Each row below holds a small network's activations on one input, seen along a few directions.
In each table, some parts of the input vary, and every possible input appears once, in random order.
Descriptions start from the smaller parts, as in this example, which fits no table here: one of 2 separate values, together with either a single point or one of 11 places along a line or (one of 4 places along a line, together with one of 5 places around a ring).
Shared parts are said once, and a part with two or three values counts as separate values.
(in the rows, 128 means zero)

Other details of the inputs vary at random and push rows far along two fixed directions, the same in every table; ignore that.

Table:
row 1: [ 85 139 131 149 140  71 117 166 130 158 132]
row 2: [ 85 131 147 157 146  96 110 136 109 122 116]
row 3: [134 143 148  94  40 173 134  49  92  97 143]
row 4: [203 132 104  61  97 205  62  85 102  85 138]
row 5: [172 107 101  73  56 180 175  33  70 116 192]
row 6: [111 132 155 139 101 123 164 114 114 142 108]
row 7: [103 129 149 173 222  74 130 209 183 128  91]
row 8: [ 90 152 149 171 154  64 181 194 132 152 119]
row 9: [193  61 101 133 237 170  71 187 225 130  65]
row 10: [ 41 161 162 183 115  39 163 148  95 146 127]
row 11: [210  60  83 118 237 184  56 189 239 134  65]
row 12: [145 144 132 113  46 182 171  57  83 143 156]
row 13: [203 109 105  82  97 219  97  69 106 139 120]
row 14: [ 77 136 179 152 110 103 171 118 118 123 108]
row 15: [ 91 153 156 150 170  74 141 181 168 128 131]
row 16: [119 165 135 122  96  95 138 141 109 122 138]
row 17: [ 87 130 143 154 139  89 103 140 116 115 123]
row 18: [181  86  97 114 171 168 117 174 183 173 103]
row 19: [151  88 115 153 192 133 143 195 180 170  78]
row 20: [105 140 111 156 117  91 133 161 126 148 144]
row 21: [134 130 135 145 179 111 112 168 164 106 115]
row 22: [ 13 180 177 178  87  24 163 135  98 117 151]
row 23: [179 145 121  93 109 197  95  69 106  97 152]
row 24: [  9 185 184 196 101  36 179 114 101 127 164]
row 25: [145 126 142 105  93 181 128  74 141 117 142]
row 26: [178 118  91 108  78 190  90  84  83 122 157]
row 27: [ 88  88  93 144 208  61 181 200 201 145  87]
row 28: [154 134 117 120 164 124 105 162 128 145 112]
row 29: [215  98  96  89  82 230 113  79 114 128 130]
row 30: [190  69 102 112 221 181  65 167 187 146  66]
row 31: [186 109 117  91  78 199 110  75 106 120 120]
row 32: [ 49 154 159 169 135  62 133 137 104 134 134]
row 33: [137 122 111 157 222  87 130 236 175 173 100]
row 34: [131 131 105 144 129 130 117 135 110 158 142]
row 35: [ 78 153 134 155 101  81 155 146 111 160 161]
row 36: [199  75  73 110 225 184  16 167 196 137 105]
row 37: [165  94  87 142 181 149  87 171 141 157 105]
row 38: [ 76 158 135 153  96  66 133 140 107 136 142]
row 39: [172 120 128 105 102 210 115  55 124 114 135]
row 40: [ 51 120 132 136 138  71 204 129 150 107 121]
row 41: [ 24 195 199 155  94  29 190 147 103 121 155]
row 42: [135  77 117 107 183 113 136 127 143 119 126]
row 43: [109 185 160 114  24 117 162  68  46 100 169]
row 44: [122 176 142 109  49 131 170  99  80 133 182]
row 45: [151 109 116 124 140 132 119 156 162 146  94]
row 46: [158 133 125 117 139 138 112 141 111 128 110]
row 47: [158 138 118  98 134 134 104 151 127 138 129]
row 48: [ 69 158 145 166 113  77 130 127 131 112 150]
row 49: [ 62 174 182 151 101  61 167 136  95 100 139]
row 50: [130  75 107 125 208  76 154 175 166 152 114]
row 51: [ 94 108 142 135 154  84 185 109 141 114 155]
row 52: [142 103 140 121 135 151 115 124 142 115  99]
row 53: [151 137 120 123 159 129 100 156 165 104 124]
row 54: [ 90 131 131 163 141  70 116 164 122 140 118]
row 55: [ 99 126 134 165 141  81 181 191 172 164 108]
row 56: [201 142  92  82  77 192 108 102  99 117 157]
row 57: [171  89 109 108 172 154  98 167 178 164  90]
row 58: [167  69  53 104 182 157 153 158 187 136 108]
row 59: [ 78 167 188 144  33 138 198  34  82  98 156]
row 60: [164 129 116 109  83 207  79  36  82  91 155]
row 61: [161  93 126 100 161 168  92 140 168 139  97]
row 62: [ 33 162 172 192 116  45 157 133 121 113 148]
row 63: [142 131 130 120 173 129  97 154 131 123 110]
row 64: [122 153 138  92  43 168  94  38  58 103 177]
row 65: [177 134 129  86 105 193  89  80  84  91 128]
row 66: [172 134 100  93  75 192  75  54  62 128 155]
row 67: [125 104  98 105 129 155 165  83 157  90 137]
row 68: [163 162 127  98  31 174 147  65  57 105 177]
Description of these inputs: one of 4 places along a line, together with either one of 2 separate values or (one of 3 separate values, together with one of 5 places around a ring).
Changing only the place on the line of 4 turns row 44 into row 41. The same change can be made to row 26. Which row results?
> row 17
Changing only the place on the line of 4 turns row 34 into row 66. The same change can be made to row 18. Which row results?
> row 57
Which other rows does row 38 become when the place on the ring of 5 takes its other values? List them by row number.
> row 1, row 10, row 54, row 66
Which other rows does row 56 become when the choice among 3 separate values takes its other values? List them by row number.
> row 20, row 55
Which other rows does row 41 become when the choice among 3 separate values takes its other values? List them by row number.
> row 61, row 64
Start at row 53 and move only the place on the line of 4, one step at a time. The first step leads to row 4. Which rows follow, in order?
> row 16, row 56

Table:
row 69: [ 92 103 117 140 143 112 106 113 153 124 129]
row 70: [109 104 145 143 130 127 171 107 115 133 117]
row 71: [134 122 107 131  84 141 146  82  92 136 176]
row 72: [147 132 104 116  92 140 166 111 114 150 163]
row 73: [110 120 114 132 155 110 148 170 184 126 100]
row 74: [167 113 142 113 163 186  79 115 145  98 111]
row 75: [157 142 115  97 123 129 131 141 105 129 119]
row 76: [ 82 140 165 136 124  87 145 130  82 117 114]
row 77: [152 141 131 132 170 136 127 175 173 120 115]
row 78: [141 127 115  97  90 154  88  63  52 121 152]
row 79: [121 173 187 120  84 135 158  88 108  94 143]
row 80: [161 120  87 118 151 126  73 149 105 131 132]
row 81: [153  83  69 137 200 131  61 175 197 130 106]
row 82: [ 86 126 136 160 146  74 219 181 157 158 120]
row 83: [ 77 159 155 165 137  97 134 111 114 117 148]
row 84: [122 132 149  99  74 150 145  73 124  94 126]
row 85: [121 146 111 103  62 144 133  93 123 113 163]
row 86: [166 134 145 153  64 210  72 127 113 186  89]
row 87: [ 76 190 163 163 122  62 168 169 142 133 157]
row 88: [135  97 140 135 169 107 170 162 161 151  99]
row 89: [183 105  80 102 200 122  72 218 155 156 104]
row 90: [196 128 128  63  86 178 101  77  73 103 124]
row 91: [163  73  82 122 175 172 102 111 135 156 119]
row 92: [ 36 130 175 167 125  62 169 129 146 112 111]
row 93: [110 163 138 157 132 107 115 133 130 113 161]
Describe the family of inputs behind these rows.
> either a single point or (one of 4 separate values, together with one of 6 places around a ring)

Table:
row 94: [121 154 113 105  77 121 131  91 102  85 175]
row 95: [ 81 149 176 131  69 127 167  52  80  97 133]
row 96: [149  78 105 128 169 177  78 117 175 120  87]
row 97: [236  43  33  74 166 225 144 103 158 158 141]
row 98: [ 49 173 154 192 153  34 139 184 115 155 149]
row 99: [120 180 161 111  37 118 168 104  63 137 147]
row 100: [194 125  83  89 161 150  73 177 128 137 119]
row 101: [102 137 103 144 125 101  81 139 108 142 145]
row 102: [132  86 114 148 221 114 122 214 237 142  58]
row 103: [150 114 104 144 249  89  99 233 203 127 111]
row 104: [158 127  81 118 153 125  79 186 151 146 125]
row 105: [195  58  52  65 122 184 178  82 114 145 146]
row 106: [177 105 111 120 131 172 108 156 163 150  91]
row 107: [ 67 131 158 181 112  88 146 139 126 154 109]
row 108: [ 40 140 165 159 142  44 190 164 181 114 118]
row 109: [ 96 155 175 138  53 128 159  72  57 128 134]
row 110: [148  86  63  82  42 179 207  28  93 138 187]
row 111: [144 143 138 140 106 153  98 112  94 150 137]
row 112: [133 141 120 107 146  98 130 148 119  96 142]
row 113: [ 69 145 143 150 156  48 131 141 102 103 146]
row 114: [201  79 105  93 182 221  50  88 160  98 115]
row 115: [151 175 150 119  55 157 145 107  91 144 154]
row 116: [126 140 155  86  85 142 159  75 109  82 139]
row 117: [128 142 159 136 125 144 167 125 161 119 116]
row 118: [ 97 166 182 160  55 141 162  71  74 134 149]
row 119: [ 50 105 148 169 183  62 132 154 181 118 105]
row 120: [101 111 150 122 153 113 122 105 130  98 115]
row 121: [139 134 150 104 104 151 161 103 128 104 109]
row 122: [114  85  85 157 249  75  60 208 190 126 105]
row 123: [170 110  97 114  99 185  55  99 105 147 126]
row 124: [201 117 125  91 109 194 117 124 119 135  98]
row 125: [158 108 116 127 165 134  71 162 117 158  94]
row 126: [101 167 135 165 167  60 142 219 152 158 134]
row 127: [131 144 113 117 115 123  84 116  72 129 147]
row 128: [ 68 142 179 178 144  99 164 123 147 125 116]
row 129: [ 18 176 176 197 147   9 172 151 113 114 167]
row 130: [155 151 157 132  90 165 156 124 124 143 125]
row 131: [184 115 127  85 135 197 112  93 156  93 131]
row 132: [134 158 131 115  40 144 135 104  94 143 146]
Describe the family of inputs behind these rows.
> one of 3 separate values, together with either a single point or (one of 2 separate values, together with one of 6 places around a ring)
List by row number the other rows that have the choice among 3 separate values in common with row 116.
> row 95, row 99, row 100, row 105, row 109, row 112, row 113, row 120, row 121, row 124, row 125, row 127
